A small network was shown many inputs. Here are its activations along a few directions, one row for each input.
In each table, some parts of the input vary, and every possible input appears once, in random order.
A made-up example of a description, with smaller parts first: one of 4 places along a line, together with either a single point or one of 9 places around a ring or (one of 3 separate values, together with one of 5 places around a ring).
Shared parts are said once, and a part with two or three values counts as separate values.
In the rows, zero is written as 128.

Rows:
x1: [ 55 147 102 111 113 197  92 112 152  92  89]
x2: [190 125 158 148 143  63 205 100  94 117 155]
x3: [199 110 155 148 139  58 192 111  92 123 143]
x4: [ 48 146 104 118 113 201  92  98 154  96  85]
x5: [ 55 170  92 110 138 164  48 143 168 129  74]
x6: [152  61 151 131  99 108 160 160 147 169 239]
x7: [185 130 158 149 143  69 203  97  94 112 157]
x8: [ 63 159  91 104 129 178  47 138 162 122  78]
x9: [ 69 134 103 105 113 190  84 111 153 108  81]
x10: [204 115 160 152 136  56 178 133  97 136 134]
x11: [207 143 169 161 161  56 181 155 108 145 133]
x12: [ 69 141  94 105 117 184  55 121 162 120  76]
x13: [207 134 161 161 145  57 173 149 104 139 139]
x14: [ 89  79  95  90 103 211  82 164 107 183 209]
Q: What is each input in this table made of?
A: one of 2 separate values, together with either a single point or one of 6 places along a line
Q: The inputs of x11 and x5 match in every part but the choice among 2 separate values. If x3 is changed in the same way as x11 into x5, which row does it become?
A: x9
Q: Change only the choice among 2 separate values in x13. List by row number the other rows that result.
A: x8

Rows:
x15: [135 156 134 146 140 102 155 105 141  97 103]
x16: [172 130 142 136 142  84 120 151  90 156 123]
x17: [131  91 127 122 116 132 102 161 149 157 168]
x18: [159 157 140 144 138  76 145 102 109 113  65]
x19: [159 161 141 141 151  80 156 105 118 111  87]
x20: [122  86 123 110 106 158 133 126 105 158 197]
x21: [142 129 137 127 133 105 105 155 134 146 159]
x22: [ 16 176  78  94 135 225  17 158 164 110  48]
x23: [108 104 121 120 113 153 164  74 119 103 146]
x24: [167 144 154 145 158  97 145 170 103 150 144]
x25: [117 132 119 128 120 129 146 102 156 103 114]
x26: [124  89 125 120 111 161 131 157 129 157 187]
x27: [112 108 123 132 102 161 146  98 145 102 123]
Q: What is each input in this table made of?
A: either a single point or (one of 2 separate values, together with one of 6 places along a line)
Q: Change only the choice among 2 separate values in x21. List by row number the other rows that result.
A: x15
